These are the activations of a small neural network, seen along a few directions. Each row is one input.
Each table varies a few parts of the input and shows all the possible inputs, shuffled.
Descriptions start from the smaller parts, as in this example, which fits no table here: one of 6 places along a line, together with either a single point or one of 9 places around a ring or (one of 3 separate values, together with one of 5 places around a ring).
Shared parts are said once, and a part with two or three values counts as separate values.

Other details of the inputs shift rows strongly along three fixed directions, in all tables alike. That doesn't count.

Table:
x1: [-22   1  93 -26  16   3  52  59 -56 -31 -68]
x2: [-29 -29  -6  10 -46 -16  -4  -7   2 -25   6]
x3: [-32  19  30 -26 -41  31  86  46 -26 -30 -11]
x4: [ 45  11 -29   6  37 -10 -31 -21   4  34  -1]
x5: [ 20 -20  18 -30  41 -23 -58  -6  33 -21 -43]
x6: [-11 -32  25  45 -10 -20  20  15 -24 -21  18]
x7: [-47  -1  65  30  -9  26  96  50 -77   6 -30]
x8: [  6  60 -61 -61 -18  25 -29  51  -8  14 -31]
x9: [  1   7  -1   2 -33  17 -35  -8   5 -27  37]
x10: [ 19   0 -39 -28  21  11 -38  -5  56  -5  27]
x11: [ 12  -5  15  20   5  -5  19  -2  15 -25  30]
x12: [ 26  -2 -20 -13  30  -9 -16 -43   6  44  -7]
x13: [-22  20  32 -48 -73   9  -7  62 -37 -71 -77]
x14: [ 31 -14 -30 -19  36  32 -21 -31  37  20  12]
x15: [ -5   1  22  10 -21 -38  21 -33 -12   7   4]
x16: [  1   0  33  17 -29 -51  24  -2 -16  -5  18]
x17: [ 26   4   7  16   7 -36   2  -1 -13   6  16]
x18: [  4 -39  60 -13 -17 -34  -7  -9  -6 -48 -41]
x19: [  4 -13 -66  -9  21  20 -67 -27  38  23 -13]
x20: [ 27  16 -12   2  22 -25 -33  -8  11  28  10]
x21: [ -4 -34  17  44 -15  -7  14   4 -31 -15  11]
x22: [  8  22 -34 -10 -56 -23 -51 -21   4  -7   5]
x23: [-17  66 -23 -27 -58  -2  16  44 -13  -8 -40]
x24: [ 16 -24  12  -6  -7  17   3  -4  -3 -12  38]
x25: [ -3 -15  42  25 -33  -5  41 -14  -1 -26  25]
x26: [ -2   5   8   4  21   5  -7 -21  30  -5  27]
x27: [ 20   0   3  17 -14 -39  21 -20  -6   1  -1]
x28: [ 16 -20  12  -8  29  11   5  -2  14   1  38]
x29: [ 20  -9  24  25  25   5  18  -1   2 -11  34]
x30: [  0 -27 -12  35 -18  -3  -2 -10  -7 -11  -5]
x31: [ 12  72 -47 -34  20  31 -23  35  -5  40 -44]
x32: [  8   5  -2 -12 -18 -34 -23   0  -8   0  25]
x33: [-13 -41  34  44  33  -9  46 -29  -4  26 -12]
x34: [  5   0 -22 -15 -13  11 -23 -22  37 -16  21]
x35: [  3 -33 -41  -3   4  10 -30 -16  18  13  -6]
x36: [  0  25 -23 -11 -26 -38 -42 -10  18  -5  14]
x37: [ -4  41  -5 -41  23   9  36  48 -26  30 -26]
x38: [-22 -32  29  35   6   1   8 -17 -27   9   9]
x39: [-51  12  28  12   6  37  69  21 -47  19 -48]
x40: [-21 -17   7  30 -51 -21 -20  24 -10 -33  23]
x41: [ -1  50 -30 -42  42  73  -4  28   7  23 -21]
x42: [ -9  44   7  -6 -33  46  39  58 -34 -33  -7]
x43: [  1  51 -10 -18  31  66  13  35  -3  19 -23]
x44: [ 34 -36  40 -18  69   0 -42 -21   2   7 -47]
x45: [-13 -39 -14   4 -11 -10   4 -10  13  -3  -1]
x46: [-11 -17 -26  27 -48 -18 -14   2  10 -36  -1]
x47: [-43  29 -26 -22 -43  38  -4  60 -30 -17 -27]
x48: [-11 -27   1  32 -32  -4  -5  -9  -8  -7  -2]
x49: [ -4 -27 -10   9  64   6 -20 -15  15  35   4]
x50: [-24 -28   0  11   4 -15  -3  -4   9  -4  10]
x51: [ -1  21 -21  -8 -35   7 -60   6  29 -37  42]
x52: [  7  -9  12  -3   4 -32  22 -34  -5  22   1]
x53: [  7  39  -4  -6  44  63  54  19  -8  20 -37]
x54: [ 45  12 -43   2  29 -10 -30 -34  17  34 -14]
x55: [ 26   2  -2  10   6 -18  -4 -32  -4  32  -6]
x56: [ -6  -6  23  12   0   6  19 -33  15  -8  19]
x57: [  4  -2  26  17 -25  -1  -2  10   2 -29  43]
x58: [ 21   9 -46 -33  -6 -33 -44  -2  32   6  13]
x59: [ -7 -20 -11  31   5 -18  -3   4  12 -13   4]
x60: [ 29 -28  20   6 115  41  32 -66  19  68   0]
x61: [-13 -18  -4  27  10 -14 -10  -2  18   3   3]
x62: [ 10 -14  24   1  45  14   8 -15  10  11  35]
x63: [ 11   3  15   8   8 -18  -7 -28 -22  26  11]
x64: [  4   4  27  10  13 -33   4 -17 -18  20  18]
x65: [-27 -11  38  -1 103  40  93  32 -34  63 -41]
x66: [ 14  -9  10  21  -5   2  25 -18  14 -22  18]
x67: [  8  -8   4  -7  48  11   2 -23  33  11  25]
x68: [  9  -3   5   8  20  25  -4 -41  16  11  14]
x69: [  0   2   3 -11 -21 -43  -3  -7  -2  -3  19]
x70: [ 15   0  17  19  -7 -48  26  -5 -12  -4  13]
x71: [  1  74 -69 -40 -27  65 -42  40  31 -11 -31]
x72: [  9  39 -30 -45  37  29  30  16 -13  53 -51]
x73: [-10 -50  17  16  -9  -2  14   2 -26  -1  16]
x74: [  2  55 -59 -59  12  18   1  27  15  31 -50]
x75: [-41 -26  31  32 -30 -27  18  -1 -13 -24  17]
x76: [ 17   3 -11 -13 -17 -19 -30 -13 -13  10  17]
x77: [  9   5   2   8   6   2 -10  -6  33 -12  27]
x78: [-17 -41   3   8   3 -18  12   3   6  -4  12]
x79: [-31  -1 -22  11 -66 -17 -59  20   5 -44  25]
x80: [ -39   -3  -30   10 -100  -21  -46    5   12  -57   10]
Each input here is: one of 5 places around a ring, together with either a single point or (one of 3 separate values, together with one of 5 places along a line).
Question: The inputs of x17 and x4 match in every part but the place on the ring of 5. If x29 is changed in the same way as x17 into x4, which row does it become?
Answer: x42
Question: The inputs of x16 and x31 match in every part but the place on the ring of 5. If x58 is changed in the same way as x16 into x31, which row does it become?
Answer: x8
Question: The inputs of x32 and x52 match in every part but the place on the ring of 5. If x1 is changed in the same way as x32 into x52, which row does it become?
Answer: x18
Question: Change only the choice among 3 separate values in x67. List by row number the other rows that result.
Answer: x50, x69
Question: Change only the place on the ring of 5 in x28. List by row number the other rows that result.
Answer: x3, x10, x14, x24
Question: Change only the place on the line of 5 in x14. List by row number the other rows that result.
Answer: x53, x60, x68, x71
Question: Change only the choice among 3 separate values in x34. List by row number the other rows that result.
Answer: x2, x52

Table:
x81: [-15  62  -8 -27 -21  30  21  59 -26  -6 -22]
x82: [ 22  33 -74 -45  36  24 -79  -5  43  28 -52]
x83: [-21  39  38 -14   1  25  89  39 -42   6 -28]
x84: [  41    4  -77  -16  -37  -27 -123  -24   62  -24   48]
x85: [-29  -9  -1   9 -91 -11 -12  26   2 -69  38]
x86: [ 11 -62  39  51  31 -11   8 -44   0   7  47]
x87: [-21 -45 100  37 -44 -47  71   9 -75 -30   8]
x88: [  6   2   6 -13  87   5  13 -11  10  50 -47]
x89: [ 25 -46  10  15   5 -44 -35 -48  17  -2  10]
x90: [  0  -4   0   7  92  43  28  -6  12  48 -15]
x91: [ 15 -46  -4  29   4  -9 -28 -46  33 -10  41]
x92: [ 21  15   3 -12  78  31  29 -24   5  57 -20]
x93: [-18  76 -45 -50 -40  26 -11  62   7 -21 -23]
x94: [-13  -9   5  -5 -93 -43 -31  28 -20 -60   8]
x95: [ 12 -66  36  42  22  -6  16 -59   5   6  41]
x96: [-36  55 -30  -7 -32  13  44  45 -34  20 -33]
Question: What do these inputs look like to the network?
Answer: either a single point or (one of 3 separate values, together with one of 5 places along a line)
Question: Change only the choice among 3 separate values in x92. List by row number the other rows that result.
Answer: x82, x95

Table:
x97: [-54  25 -31 -18 -48  45  11  52  -7 -30 -57]
x98: [  7  10  27   1  76   7  53  -2 -30  63 -49]
x99: [-29  50 -21 -46 -43  34  24  56  -2 -29 -22]
x100: [-11 -14  36  22 -43 -23  47 -11 -20 -16  34]
x101: [ -4 -28  56  10 -17 -38  26  -8 -22 -18   0]
x102: [ -6 -34  53  19 -51 -25  36 -19 -12 -39  40]
x103: [ 15  -9   4  -2 -28 -33 -41 -13   9 -30   0]
x104: [ 37 -24 -22  17  15 -13 -35 -56  31  20  36]
x105: [ 31 -43  -8  15  47   2 -55 -44  30  15  34]
x106: [ -8  -7 -12  -6 -12   0 -23  18  17 -26  21]
x107: [-24  54 -12 -21 -16  42   6  63  -7 -28 -28]
x108: [ 27 -32 -19   6  25 -51 -46 -43  27  22  16]
x109: [ -1  13 -18  16 -19  -3 -24  11   6 -16  20]
x110: [ -2   8  22  17  83  34  57   9 -22  56 -20]
x111: [ 24  46 -73 -37  19  38 -68  -6  61   3 -17]
x112: [-38 -46  21  44 -45 -15  37 -12 -26 -16   2]
x113: [  1  -3  34 -17 102   9  57  -4 -10  56 -51]
x114: [-21 -27  34  29 -28 -27  37  13 -25 -19  40]
x115: [  5  11 -16 -23 -18  26 -13   0   5  -9   1]
x116: [  9   1  39  -9  81  17  49  -2 -23  48 -55]
x117: [ 38 -34 -16   9  35 -35 -55 -55  15  36  11]
x118: [ 11  11 -13   1 -20 -31 -30  -5   1  -6  -7]
x119: [  6   7 -23  -6 -35   5 -16  -9  -1  -3  20]
x120: [-11  12  23  15  86  28  61   9 -12  55 -17]
x121: [-13 -21  31  16 -40 -26  50  -7 -21 -16  37]
x122: [ 29 -25 -13  12  23 -47 -49 -47  28  22  13]
x123: [  5   7 -12  -4  11  25 -23  16  11  -7   0]
x124: [  3 -37  52  21 -53 -18  33 -19 -22 -38  37]
x125: [-23  69 -27 -24 -49  31  23  49 -13 -19 -23]
x126: [ 13  37 -85 -24  23  35 -82  14  36  23  -4]
x127: [ 14 -20   1 -11 -32 -26 -46 -12  -3 -21   3]
x128: [-29  42 -13 -23 -29  32  -1  62  -1 -31 -15]
Question: What do these inputs look like to the network?
Answer: one of 2 separate values, together with either a single point or (one of 3 separate values, together with one of 5 places along a line)
Question: The inputs of x125 and x111 match in every part but the choice among 2 separate values. If x104 is changed in the same way as x125 into x111, which row does it become?
Answer: x124
Question: Change only the choice among 3 separate values in x106. List by row number the other rows that result.
Answer: x99, x113
Question: Start at x113 and move only the place on the line of 5, one step at a time. The first step leads to x101. Which rows follow, in order?
Answer: x103, x116, x127
